A small network was shown many inputs. Here are its activations along a few directions, one row for each input.
Each table varies a few parts of the input and shows all the possible inputs, shuffled.
Descriptions start from the smaller parts, as in this example, which fits no table here: line(4) and (point or ring(9) or (values(2) and ring(8))).
Shared parts are said once, and a part with two or three values counts as separate values.
In the rows, 128 means zero.

Other details of the inputs vary at random and push rows far along two fixed directions, the same in every table; ignore that.
These rows show it; all are for the same input, with only those details redrawn:
[163 110 113 158 100 129 114 196 132  83 115  40]
[168 124 128 120 130 125 155  64 155 153 174 117]
[155 135 134 113 128 123 151  52 145 160 161 140]
[195 100 115 136 127 129 153 105 170 131 190  61]
[152 137 134 112 127 123 151  48 144 162 160 145]
[124 143 133 137 100 126 109 146 105 111  86 119]
[153 136 135 112 128 123 151  50 144 162 161 143]
[126 157 146 104 126 120 144  32 123 171 134 186]

Table:
R1: [183  66 118 132 156 122 153 122 159 119 214  92]
R2: [ 74 159 113 112 107 132 113 159  97 104  63 170]
R3: [ 59 156 156 118 122 134 115 132 108 148  35 131]
R4: [172 126 146 124 175 107 137  58 117 173 169 153]
R5: [165  82 139 190 139 135  98 207 116  96 146  65]
R6: [ 89 175 113  88 108 124  90 165 105 107  62 164]
R7: [136 119  97 162 112 143 143 221 144  92 114  42]
R8: [135 116 145 129 123 137 152  59 142 165 175 153]
R9: [186 125  95 125 120 139 126 179 175 112 152  31]
R10: [ 81 148 133 143 121 148 154 106 127 154 128 169]
R11: [123 169 114 115 111 137 120 162 127 124  76 121]
R12: [ 87 138 150 117 122 135 107 145 125 139  70  86]
R13: [170 110 104 142 117 149 135 168 164 111 165  34]
R14: [176 125 108  84 140 105 146  77 170 139 173 133]
R15: [120 120 154 124 172 113 123  55 109 158 164 222]
R16: [ 99 135 147 135 143 108  79 151  67 106  84 190]
R17: [178  58 124 146 153 131 152 123 168 119 225  97]
R18: [168 123 129 119 130 124 155  63 155 155 175 117]
R19: [179 138 142 115 173 104 136  55 122 171 163 151]
R20: [ 71 133 139 132  96 126  94 155  83  97  74 180]
R21: [230 107 102  99 186  85 130 121 168 124 191  84]
R22: [ 88 120 126 179 108 161 139 179 136 113 127 114]
R23: [131 130 129 117 130 106 107 157  97  97  97 141]
R24: [138 134 142 100 179  95 124  47 102 159 151 208]
R25: [ 96 156 159 138 113 118  96 153  61 120  53 168]
R26: [126 107 116 133 110 120 112 164 116  90 114 114]
R27: [106 123 124 160 108 159 129 175 125 116 116 105]
R28: [ 72 142 166 123 107 113  91 143  86 133  22 126]
R29: [148 109 164 101 168 101 149  46 145 188 141 117]
R30: [102 110 124 133 120 155 127 130 148 119 170 139]
R31: [108 158 141 118 144  94  77 161  62 100  61 179]
R32: [ 53 154 150 126 127 125 129 139 115 149  41 129]
R33: [ 72 133 119 127 123 137 149 125 128 133 130 180]
R34: [108 120 134 156 119 166 144 120 146 138 155 131]
R35: [121 110 133 156 116 168 134 136 155 132 178 100]
R36: [145 125 137 123 129 127 150  54 140 161 164 142]
R37: [125  86  97 155 113 151 127 218 144  77 140  68]
R38: [130 120  92 119 133 126 165 138 163 120 158 111]
R39: [213 141 130 100 179  92 133  71 149 169 172 125]
R40: [116 151  98  99 120 125 120 168 132 108  88 136]
R41: [ 64 127 145 143  93 135  91 160  87  93  80 188]
R42: [131 141 164 131 164 114 120  58  95 175 140 199]
R43: [120 124 151 153 117 130 108 160  90 116  99 134]
R44: [165  97 100 157 125 154 152 168 165 114 166  38]
R45: [127 130 108 104 126 134 131 121 145 121 149 126]
R46: [ 94 161 138 119 114 146 126  94 114 151 116 161]
R47: [132 102 116 167 102 164 115 212 140  94 141  47]
R48: [111 131 171 136 136 134 137  66 108 167 145 202]
R49: [155  99 102 138 110 120 113 199 133  66 123  62]
R50: [ 80 172 130 130 103 144 113 153  92 121  54 154]
R51: [ 91 105 116 153 112 157 124 181 134  94 132 126]
R52: [147  80  99 141 123 151 132 177 167  93 190  56]
R53: [105 163  99  92 127 117 146 133 143 132 105 167]
R54: [157  88  92 132 126 142 133 175 163  94 179  50]
R55: [115 168 111 121 115 128 135 170 134 129  78 123]
R56: [155 145 121 125 106 117 107 164 129 109  91  92]
R57: [ 92 146 121 149 111 141 140 161 119 124  96 127]
R58: [ 94 129 108 128 117 138 123 161 116 104 101 137]
R59: [154 174 149  88 147  99 130  56 120 171 114 187]
R60: [144 155 155 101 149 109 146  35 115 178 139 191]
R61: [ 48 137 127 148 108 146 127 161 114 106 100 185]
R62: [178 136 122  75 161  93 144  68 150 148 162 161]
R63: [146  87  83 142 130 135 164 181 171 100 177  59]
R64: [127 123 165 130 160  93  86 150  89 140  61  96]
R65: [ 98 140 141 120 127 108  98 143  73 105  76 181]
R66: [128 113 150 143 122 146 147  62 148 160 182 157]
Q: Changing only one part turns R54 into R58. The same change can be made to R46. Which row results?
A: R44
Q: What do these inputs look like to the network?
A: line(6) and (point or (values(2) and line(5)))
Q: Start at R55 and move only the line(6) part, one step at a time. The first step leads to R11. Which rows follow, in order?
A: R9, R56, R59, R39
Q: Start at R41 and move only the line(5) part, one step at a time. The first step leads to R20. Which rows follow, in order?
A: R26, R49, R14
Q: List by row number the other rows that have the line(6) part in common with R39.
A: R4, R5, R15, R16, R19, R21, R24, R31, R42, R64
